These are the activations of a small neural network, seen along a few directions. Each row is one input.
In each table, some parts of the input vary, and every possible input appears once, in random order.
Descriptions start from the smaller parts, as in this example, which fits no table here: one of 2 separate values, together with either a single point or one of 9 places around a ring or (one of 4 places along a line, together with one of 8 places around a ring).
Shared parts are said once, and a part with two or three values counts as separate values.

Other details of the inputs shift rows strongly along two fixed directions, in all tables alike. That doesn't count.

Table:
R1: [-0.38 -0.36  0.50 -0.91 -0.18  0.42 -2.15 -1.46 -1.17  2.15 -0.63]
R2: [ 1.17 -0.21 -0.97  0.15 -1.26 -1.85  2.14  3.54  1.48 -3.69  0.69]
R3: [-0.37  0.51  1.19 -0.09  1.40  1.44 -3.50 -0.80 -0.97  2.01  0.33]
R4: [-2.08  4.19  1.07 -0.71  2.14  2.31  0.69 -1.92 -2.87 -0.61  2.96]
R5: [ 1.25 -0.94 -1.74  1.95 -0.81 -0.67  3.32  0.25  0.17 -0.83 -1.73]
R6: [ 1.84 -1.58 -0.21  1.64 -0.30 -1.62 -2.39  3.51  1.36 -1.42 -1.08]
R7: [-0.44 -1.25  0.36 -1.09 -0.56  0.94 -1.50 -2.48 -0.56  2.13 -0.76]
R8: [-0.65 -0.94  1.72 -2.08  0.34  0.71 -3.14 -1.43  0.58  1.83  0.89]
R9: [ 0.45  0.29  0.82  1.27  0.82  0.28 -1.85  2.05  0.14 -1.41  0.71]
R10: [-1.79  3.27  0.49 -0.24  1.29  1.11  3.46 -1.01 -0.93 -2.11  2.39]
R11: [ 1.77 -3.19 -0.95  2.04 -1.24 -1.27 -0.15  1.11  2.31  0.85 -2.84]
R12: [ 0.08 -0.97  0.37  1.09  0.34  0.46 -0.61 -1.08  0.40  0.92 -0.58]
R13: [ 2.61 -1.51 -2.66  3.17 -0.88 -3.20  2.78  4.72  2.51 -1.96 -2.82]
R14: [-0.04 -2.02  0.28 -1.39 -1.26 -0.18 -0.58 -1.41  1.17  1.24 -0.31]
R15: [-0.52  0.68  1.49  0.58  2.44  1.03 -3.77 -0.55 -0.80  1.53  0.75]
R16: [-1.50  2.18 -0.61 -2.69 -1.16  0.28  4.00 -1.63 -1.63 -0.92  1.69]
R17: [ 0.95 -1.22 -1.71  1.16 -1.50 -0.57  3.39  0.14  0.58 -0.48 -1.83]
R18: [-1.19  3.09 -1.92 -1.69 -1.13 -1.33  7.36  1.34  0.17 -4.13  2.25]
R19: [ 1.99 -1.92 -0.46  2.44  0.19 -0.82 -1.96  0.86 -0.25  1.59 -2.57]
R20: [-1.03 -1.12  1.28 -1.29 -0.18  1.05 -2.69 -2.59  0.12  2.31 -0.02]
R21: [ 1.11 -2.08  0.52  1.33  0.41 -0.41 -2.50  0.99  1.65  1.34 -1.60]
R22: [-0.09 -0.57  0.43 -0.32  0.00 -0.33 -1.00  0.08  0.87  0.43 -0.35]
R23: [ 1.66  0.92 -0.79  3.15  0.75 -1.35  1.42  3.95  0.25 -4.03  0.14]
R24: [-0.31  0.40  0.54 -0.75  0.64  0.52 -2.83 -0.44 -0.72  1.53  0.05]
R25: [-2.14  1.60 -0.03 -3.41 -1.12  1.53  3.66 -3.60 -1.48 -0.34  2.11]
R26: [-0.34 -0.26  0.83 -0.11  0.39  1.10 -2.18 -1.51 -1.29  2.36 -0.49]
R27: [ 0.53 -0.39 -0.29 -1.11 -0.27 -0.47 -1.28  0.55  0.19  0.78 -0.06]
R28: [-2.56  3.39  0.44 -2.10  0.74  0.90  1.84 -1.18 -1.30 -1.09  2.70]
Description of these inputs: one of 4 places along a line, together with either a single point or one of 6 places around a ring.
The inputs of R2 and R23 match in every part but the place on the line of 4. If R8 is changed in the same way as R2 into R23, which row does it become?
> R10
Start at R14 and move only the place on the line of 4, one step at a time. The first step leads to R20. Which rows follow, in order?
> R11, R12
Change only the place on the line of 4 in R13. List by row number the other rows that result.
> R15, R18, R28

Table:
R29: [ 3.69 -2.59 -2.91  2.60 -1.25 -4.02  0.17  5.07  2.17 -0.24 -3.93]
R30: [-0.45  2.93 -1.91  0.23 -0.25 -0.48  5.56  0.43 -1.34 -2.27  0.41]
R31: [-1.70  2.97 -0.97 -0.10 -0.11  0.45  6.94 -1.18 -0.43 -2.40  1.48]
R32: [ 2.03 -3.97  0.12  0.31 -1.19 -0.28 -4.72 -0.10  0.35  2.76 -2.45]
R33: [ 0.95 -0.93  0.93  1.70  0.94  0.52 -3.49  1.59  0.49  0.04 -0.28]
R34: [-0.09 -0.26 -1.51 -0.18 -2.01 -0.77  5.20  0.03  1.20 -2.37  0.04]
R35: [ 0.21 -0.57  0.54  0.24  0.50  0.84 -2.50 -1.39 -1.25  2.41 -0.96]
R36: [ 1.58 -0.64 -2.18  2.28 -0.21 -2.59  2.97  3.11  2.37 -1.02 -2.09]
R37: [ 3.14 -4.34 -2.16  3.42 -1.57 -2.65  1.34  2.42  3.06  0.11 -4.37]
R38: [ 1.22 -1.94  2.21 -0.22  1.92  1.10 -6.04 -0.67 -0.36  1.75  1.13]
R39: [ 0.51  0.95 -0.27  1.75  0.16  0.06  1.87  2.42  0.43 -2.54  0.53]
R40: [-1.04  0.20  1.17 -1.58 -0.29  1.97 -1.55 -3.21 -2.09  1.61  0.78]
R41: [-1.85  1.61  1.23 -0.65  1.75  1.66 -0.46 -2.43 -0.65  1.43  1.21]
R42: [-1.54  0.88  0.98 -2.88 -0.48  1.43 -0.98 -2.22 -1.81  0.74  1.68]
R43: [-0.14 -1.65  2.51 -1.93  1.54  1.27 -9.39 -1.60 -0.79  5.30 -0.26]
R44: [ 3.07 -4.56 -2.00  1.90 -2.46 -3.28  0.83  3.27  3.78 -0.53 -3.70]
R45: [-5.00  4.15  3.80 -4.52  2.10  5.67 -2.54 -7.63 -5.29  2.88  4.82]
R46: [-3.73  4.11  1.50 -3.53  1.09  1.88  1.88 -2.77 -1.06 -0.50  3.95]
R47: [-1.90  3.80  0.10 -0.02  0.29  0.43  4.17  0.34 -1.48 -4.28  2.97]
R48: [-0.78  2.39 -1.66 -1.85 -1.64 -0.98  5.58  0.97 -0.63 -3.06  1.33]
R49: [ 3.53 -2.70 -1.91  4.14 -0.98 -2.84  0.16  5.28  2.59 -2.62 -3.23]
R50: [ 1.56 -4.31  0.57  1.22 -0.56 -0.13 -3.91 -0.87  1.79  2.87 -2.69]
R51: [ 0.45 -2.07  3.13  0.91  2.19  1.16 -9.47 -0.72 -0.59  3.10 -0.35]
R52: [-2.31  2.91 -0.31 -2.43 -0.73  0.13  5.56 -0.77  0.16 -2.69  2.66]
R53: [-0.03 -0.85  0.99 -0.05  1.33 -0.12 -3.71  0.05  1.17  2.41 -0.45]
R54: [-1.38  4.46 -1.97 -0.81 -0.09 -0.42  6.52  0.58 -1.78 -2.91  1.76]
What do these inputs look like to the network?
> either a single point or one of 5 places along a line or (one of 2 separate values, together with one of 10 places around a ring)
Which other rows belong to the same alternative as R39? List them by row number.
> R33, R47, R49, R51
Change only the choice among 2 separate values in R44. List by row number the other rows that result.
> R42

Table:
R55: [ 2.68 -2.63 -0.98  1.82  0.10 -2.96 -1.00  4.01  3.29 -0.69 -1.67]
R56: [ 2.83 -4.20 -1.24  0.80 -2.30 -1.36 -0.92  0.72  2.25  0.64 -2.67]
R57: [ 1.04 -2.72 -0.31  0.69 -0.44 -0.20 -1.04 -1.16  0.26  2.31 -1.88]
R58: [-2.68  5.16 -0.44 -0.40  0.16  1.68  6.26 -0.94 -2.02 -3.15  2.82]
R59: [ 3.36 -0.94 -3.67  4.29 -2.49 -4.42  6.63  6.34  2.40 -6.33 -2.29]
R60: [-1.81  0.30  1.29 -2.62 -0.51  1.38 -0.26 -2.23 -0.88  0.93  1.74]
R61: [ 3.00 -4.30 -1.94  2.28 -1.63 -1.70  0.06  0.41  1.73  1.23 -4.24]
R62: [-3.18  3.07  2.30 -2.82  1.86  2.46 -1.11 -2.41 -1.32 -0.22  4.25]
R63: [-0.18 -0.12  0.05 -0.34 -0.11 -0.28  0.30 -0.80  0.54  1.45 -1.25]
R64: [-0.93  4.00 -1.84  0.32  0.46 -1.03  8.07  1.14  0.28 -4.02  2.15]
R65: [-2.53  3.22  1.08 -0.94  1.79  1.86  0.95 -1.95 -1.30 -0.02  2.70]
R66: [ 0.66 -0.43  0.35  0.83  0.06 -0.22 -0.44  1.38  0.00 -1.84  0.17]
R67: [-0.96  3.88 -0.60 -1.52  0.56  0.88  2.44 -0.63 -3.30 -0.72  1.99]
R68: [-0.85  0.07  3.37  0.71  2.73  2.70 -7.46 -2.94 -2.09  3.23  0.87]
R69: [-1.27 -1.30  2.59 -2.64  0.29  2.32 -4.84 -3.81 -0.94  3.45  1.57]
R70: [-0.26  3.26 -1.56 -1.78 -0.74 -0.79  4.22  1.60 -1.91 -3.29  1.96]
R71: [-1.79  2.32  0.82 -0.96  0.01  1.44  0.74 -0.18 -0.78 -1.45  2.29]
R72: [ 0.49 -1.58  1.92  1.39  1.98  1.37 -5.87 -1.00 -0.96  2.53 -1.05]
R73: [ 1.61 -2.98 -1.30  0.53 -1.39 -2.54 -2.39  2.32  2.04  1.19 -2.87]
R74: [ 0.05 -2.07  0.81 -0.03  0.04  0.74 -2.59 -1.56 -0.25  3.26 -1.33]
R75: [ 0.84 -1.78  0.68  1.35  1.24  0.75 -3.86  0.11  0.68  2.26 -1.60]
R76: [-0.43  0.43 -1.53  0.12 -0.53 -1.19  1.55  0.13  0.11  0.30 -1.29]
R77: [ 2.56 -3.19 -0.67  1.98 -0.65 -1.57 -2.11  3.23  2.59 -0.18 -2.52]
R78: [-2.25  2.53  0.84 -3.06 -0.50  0.68  2.66 -1.78 -0.41 -0.84  2.15]
What do these inputs look like to the network?
> one of 2 separate values, together with either a single point or one of 5 places along a line or one of 6 places along a line
The inputs of R75 and R77 match in every part but the choice among 2 separate values. If R57 is changed in the same way as R75 into R77, which row does it become?
> R69
Change only the place on the line of 5 in R73. List by row number the other rows that result.
> R56, R60, R69, R78
Change only the place on the line of 6 in R66. List by row number the other rows that result.
> R55, R59, R62, R71, R77
Change only the place on the line of 6 in R64. List by row number the other rows that result.
> R58, R65, R68, R72, R75
